These are the activations of a small neural network, seen along a few directions. Each row is one input.
Each table varies a few parts of the input and shows all the possible inputs, shuffled.
Descriptions start from the smaller parts, as in this example, which fits no table here: one of 3 separate values, together with either a single point or one of 9 places around a ring or (one of 5 places around a ring, together with one of 6 places along a line).
Shared parts are said once, and a part with two or three values counts as separate values.

Table:
row 1: [ 19  -9   7 -50  31   1  55 -30   5  -4 -20 -22 -53 -41   6  43]
row 2: [-22 -12  32 -34 -11  22 -65  13  42 -23  26  45  32  20   1  -5]
row 3: [-20   3  33   7 -27  42 -67  44  26  -6  29  22  68  -1  13 -20]
row 4: [-37 -28  -9 -21 -19 -15  29 -29  60  13  27  28 -28 -14  30  62]
row 5: [ 21 -22 -11  -3 -31   4 -40  15  43 -10  20  49  50  27  41 -31]
row 6: [ 43  24  15   6  32  16 -27  39 -33 -36 -25  12  35 -10  28 -66]
row 7: [-20  14  43   9 -16  -4 -81  15 -27 -23 -11 -37   2  26 -20 -23]
row 8: [ 30 -47 -81  78 -34 -17  55 -47   4   0 -63  22 -36   5 -48 -12]
row 9: [ 64  20  -6 -10  48   1 -20  23 -10 -35 -30  22  12   1  26 -51]
row 10: [-44 -20 -15  -7 -17  -9  44 -28  40  13  50  13 -15  -8  25  61]
row 11: [ 27  54  41 -12  14  25 -56  12 -48 -50   1 -20   7 -26  -4 -25]
row 12: [-35 -31 -23   4   6 -26  45  -1 -36  46  17 -45 -37  -9 -33  42]
row 13: [-52  26  12  13 -20   4  45 -19  35  73  42  18  23   6  11  26]
row 14: [  4  23   0  -3  26  17  93  -6 -47  34  19 -42 -10 -35 -11  26]
row 15: [-36  -7 -21  23   2 -29  44  -3 -36  62  18 -50 -16   0 -30  28]
row 16: [-12  19  41   8 -32  18 -70  19  30 -29  44  13  39   6   0 -12]
row 17: [ 19  38  38  -6  25  42 -53  36 -57 -29 -12  -7  36 -32  13 -34]
row 18: [ 17   0 -15 -21  -1 -33 -79  19  23 -23 -44   1 -30  35  -6 -20]
row 19: [-23 -34 -13  -5  15 -43  25 -17 -15  26  -3 -39 -47  -7 -21  54]
row 20: [ 36 -23 -17   8  -2 -12 -60  24 -14  -3 -41  -1  11  48  14 -32]
row 21: [-36  16  15  16   8 -33  28 -15 -21  80 -10 -36  -6  13 -28  16]
row 22: [-18 -40  -7 -18  10 -48   9 -20   7  26 -26 -22 -61 -12 -11  54]
row 23: [  4  -3   6  14 -31  13 -43  36  43 -15  20  32  69  19  33 -51]
row 24: [-11  11  21  24  -5  -7 -65  31 -31 -22 -28 -36  32  37  -9 -42]
row 25: [ -2  47  32  -9  31   4  73 -28 -31  47  -2 -31  -2 -21  -3   3]
row 26: [ 24   2  -1  28  -8  -2 -62  42 -19  -3 -41 -16  35  42  10 -40]
row 27: [ 24  26  32 -52  32  26 -54  -5 -35 -39 -10   7   2  -9  -1 -18]
row 28: [-62 -29 -12   3 -13  15  69  -3  24  27  61  14 -13  -4  11  41]
row 29: [ 54  29   2 -46  32  -4 -41  13   7 -49 -33  21 -23  -5   7 -30]
row 30: [  8 -35 -72  69 -67   6  77 -49  48 -14 -20  80  -6  -4 -10  -4]
row 31: [ 14   1   2 -27 -27 -16 -49  14  65 -24  18  58  26  23  28 -10]
row 32: [ 11  11  16   0   8  -4 -91  14  -8 -23 -12 -11 -16  30 -20   0]
row 33: [-62  -6 -11  22 -16  11  67  -5  25  44  63   8   9   3  10  27]
row 34: [ 16   4  -6 -37  29   1  70 -36 -20  -6   9 -44 -36 -37  -1  43]
row 35: [ -5  -5  -1 -25  31  20  95 -12 -37   9  19 -41 -32 -33 -12  24]
row 36: [ 62 -18 -66  52  -2  13  99 -55  -1 -31 -53  37 -22 -30 -41 -24]
The inputs of row 32 and row 2 match in every part but one. If row 20 is changed in the same way as row 32 into row 2, which row does it become? -> row 5
What do these inputs look like to the network? -> one of 3 separate values, together with either a single point or one of 5 places along a line or one of 6 places around a ring
Which other rows agree with row 1 in the choice among 3 separate values? List them by row number. -> row 6, row 9, row 11, row 14, row 17, row 25, row 27, row 29, row 34, row 35, row 36
Start at row 22 and move only the place on the line of 5, one step at a time. The first step leads to row 19. Which rows follow, in order? -> row 12, row 15, row 21

Table:
row 37: [  3  10  19 -20  22  -8  -7   7 -18   9  -1 -24  -3   3   6   4]
row 38: [  9   8   3  -9  18 -18 -14   5 -19   6 -15 -24 -11   7  -1   5]
row 39: [  3 -16 -12  11 -11  -1 -19  -1  15  -9 -14  16  10   7   7 -11]
row 40: [-18 -17 -21  11   3  -4  93 -26   2  26  10   1 -32 -20 -11  31]
row 41: [-13   6  15   5  -9  -3 -19  16  -1   5  11  -1  22  12   5 -11]
row 42: [ 11  20  12 -20  23   6   4  -2 -17   2  -1 -12  -4 -10  13  -6]
row 43: [ 13  -3  -6   0   2  -6 -16  -5 -16 -23 -18  -7 -14   0  -9  -6]
row 44: [ 14  -8  -7   3  -7  12  -3   8  15 -15   5  23  13   5  10 -13]
row 45: [  0   1   3  -1  -7   6 -11  11  15 -13  18  18  19  -6  17  -2]
row 46: [-29 -18 -14  -3  -4   0  73 -31   0  43  18 -19 -20 -12 -11  52]
row 47: [  7  14  14   4   3  10  -9  10  -9 -12   8  -5  15 -13   4 -12]
row 48: [  6  10  12 -14   8   8  -9   1 -15 -23  10  -7  -5 -14   3  -4]
row 49: [  4   5   8  -8 -11   2 -12   4  27 -13  20  23  11  -4  14   3]
row 50: [-13   0  12 -14 -11   5 -25   7  26   5  13  17   6   9   6   4]
row 51: [ 18   7   4   6   3  13  -3   7 -10 -15  -9   1   9  -5  -3 -18]
row 52: [ 17  -5  -2  -4  -9   5  -5  -1  29 -16   5  27   6   4   7  -6]
row 53: [ 22   4  -3  -8  16 -13  -2   0 -18   1 -32 -11 -11  -5  -3  -4]
row 54: [ 12   8  -3   7  -3  15   0   6   0  -5  -3  15  21   8   0 -25]
row 55: [-21 -21 -27  10  -5 -14  67 -31  -5  46  15 -14 -31 -10 -20  51]
row 56: [ 12  -2  -1  16  -4  -1 -16   3 -10 -12 -24  -6   7   0  -8 -15]
row 57: [-13  -9  -5   8 -12  -5 -29   8  13  -1   0   8   5  16   8  -3]
row 58: [-11   5  -2  13 -10  -6 -23   9   1   6  -4  -3  15  19  -2 -18]
row 59: [  2  14   7   4  -5   5  -7  12   2  -5  13   7  26  -4   8 -16]
row 60: [-17 -22 -30  17   3 -15  75 -33  -1  40   2   1 -33 -21 -21  38]
row 61: [  8  -2  -9  16 -12  -2 -11   3   2  -4 -13   6  14  13  -1 -24]
row 62: [-17  -4   8  -6  -6   9 -24  15  14   5  11  11  13   8   9  -1]
row 63: [  7 -11  -8   2 -13  -3 -20  -8  29  -7 -12  23   1   8   2  -7]
row 64: [ -9   9  22   3   6   7 -21  12 -11   3   4 -11  12   5  -2  -6]
row 65: [ -8  -4  -3  -2 -16  -7 -29   2  27   2   3  13  -2  18   4  -1]
row 66: [ 16   7   0 -12  11  15  -2  -1 -15 -23  -9   2 -10  -5  -7 -11]
row 67: [-29  -5 -15   2   4   4  86 -31   9  30  14 -11 -22 -23  -4  42]
row 68: [  0   0   2  -5   6  -7 -26   4 -14 -12  -8 -19 -14   5 -14   2]
row 69: [ -2   3   7  14  -2  -5 -26  11 -10  -4  -9 -16   4   9  -8  -8]
row 70: [ 25  12   2 -14  19  -1  11   2 -20  -7 -14  -5  -9  -6   7 -10]
row 71: [ -7   2  18 -13  10  -2 -22   6 -15 -14   8 -17  -5   0  -4   5]
What do these inputs look like to the network? -> one of 5 places around a ring, together with either a single point or one of 6 places along a line
The inputs of row 70 and row 38 match in every part but the place on the ring of 5. If row 44 is changed in the same way as row 70 into row 38, which row does it become? -> row 57
Change only the place on the ring of 5 in row 43. List by row number the other rows that result. -> row 48, row 66, row 68, row 71
Which other rows agree with row 53 in the place on the ring of 5? List them by row number. -> row 39, row 43, row 56, row 60, row 61, row 63
Change only the place on the line of 6 in row 64. List by row number the other rows that result. -> row 37, row 41, row 50, row 62, row 71
Change only the place on the ring of 5 in row 46. List by row number the other rows that result. -> row 40, row 55, row 60, row 67

Table:
row 72: [-35 -30 -27  -1   0 -22  98 -44   2  52  16 -18 -52 -22 -14  75]
row 73: [ 25  12  12 -22  19   4 -28  10 -14 -23 -15 -17  -4  -7   4  -4]
row 74: [ 11 -28 -15  10 -17 -11 -14  -3  16 -11 -11  23  -9   9  -5  -8]
row 75: [ 22  21  18  -9  24  14 -16  14 -25 -18 -13 -17  10 -13   6 -18]
row 76: [  5   5   4   2  -1  26   4  13  11 -20  20  28  26  -8   8 -10]
row 77: [ 10 -10 -10  25 -19   9  10   6   3   0 -10  12  17  -2  -5 -24]
row 78: [  2  15  22 -13   6  16 -18  19   7 -17  18  10  26  -1  25 -16]
row 79: [ -1   8  16 -25  -2  12 -29  16  22 -17  16  15  17   3  25  -6]
row 80: [  5  30  27 -14  22  21 -27   9 -26 -15   8  -8  10  -4   0 -11]
row 81: [-36 -12 -21  18   4  -9 121 -39 -12  62  21 -24 -32 -23 -18  56]
row 82: [-13  11  17   0   1  -3 -48  13 -16   7   2 -18   8  20 -14  -2]
row 83: [ 29   3 -10 -12   6  -1   3 -15   4 -14 -25  13 -14   1   1  -6]
row 84: [  7  18  21 -27  17  10 -38   9 -13 -18   4  -7  -1  -1  -2   4]
row 85: [  5 -22 -18  22 -23 -10  -6   2  12   4 -12  12   6  11 -11 -13]
row 86: [ 10  18  14   7  12   4 -22  18 -27  -3 -17 -27  15   1  -3 -22]
row 87: [-23 -13 -21   2  15   0 123 -40 -12  46  22 -13 -34 -38 -12  56]
row 88: [  6 -13 -12   6   6 -14 -10  -3   2 -12 -32   1 -24   5  -2  -8]
row 89: [-10   5   3  15 -16  19  -5  15  13  -8  17  16  29   5   1 -15]
row 90: [-20   2  12   0 -18  -2 -40  18  20   4  15   5  24  25  14 -15]
row 91: [ 10  -2  -5  -2   8 -14 -41  14 -24   3 -12 -23   2  20  -6 -18]
row 92: [ 17   7 -19  26  -5  -5   6  -6 -15  -4 -25  -8  11   1  -5 -25]
row 93: [ 21   0  -6   9  -1  13  11  -1   1 -19  -5  27   7  -6   0 -24]
row 94: [  9   0  -1 -16  -9   8 -16  -1  27 -28   9  22   8  -3  13   3]
row 95: [  7  -7 -15  19  -9 -13  -5 -10   5  11 -28   3  -3  21 -12 -12]
row 96: [ 13  -1   7 -10   8 -21 -39  12 -12  -7 -19 -15 -14   9   1  -9]
row 97: [ 25 -14 -13  -5  -4   5  -1  -5  13 -23  -7  21  -8  -9   1  -9]
row 98: [-10   2  -3  13 -20 -11 -28   4  27   7  12  21  14  22   4  -5]
row 99: [-41 -26 -27  16  -3 -24 107 -41  -1  65  21 -27 -42 -13 -22  68]
row 100: [-23 -20 -27 -12  11  -6 107 -43   0  40  21 -12 -49 -35 -13  67]
row 101: [ -6  -9  17 -14 -11  -8 -46  10  20  -1  10  14  14  15  20   1]
row 102: [ 13  11  -2   7  19  10  19   5 -12 -14 -24   7  -1 -13   2 -20]
row 103: [-13  13  20   3  -8   8 -26  22   7   0  17   0  28  13  19 -21]
row 104: [ -7  11  21 -16   1 -11 -48   7  -5 -14  -4 -15  -5   0  -1   0]
row 105: [ -8  28  24   2  10  11 -33  13 -28   1   4 -17  15  10  -8 -14]
row 106: [ -6 -16  -6  -2 -21  -6 -28   0  30 -16   5  17   6   6   8   6]
The inputs of row 95 and row 88 match in every part but one. If row 99 is changed in the same way as row 95 into row 88, which row does it become? -> row 72
What do these inputs look like to the network? -> one of 5 places around a ring, together with either a single point or one of 6 places around a ring
Change only the place on the ring of 5 in row 96. List by row number the other rows that result. -> row 73, row 75, row 86, row 91
Change only the place on the ring of 5 in row 74. List by row number the other rows that result. -> row 77, row 85, row 93, row 97
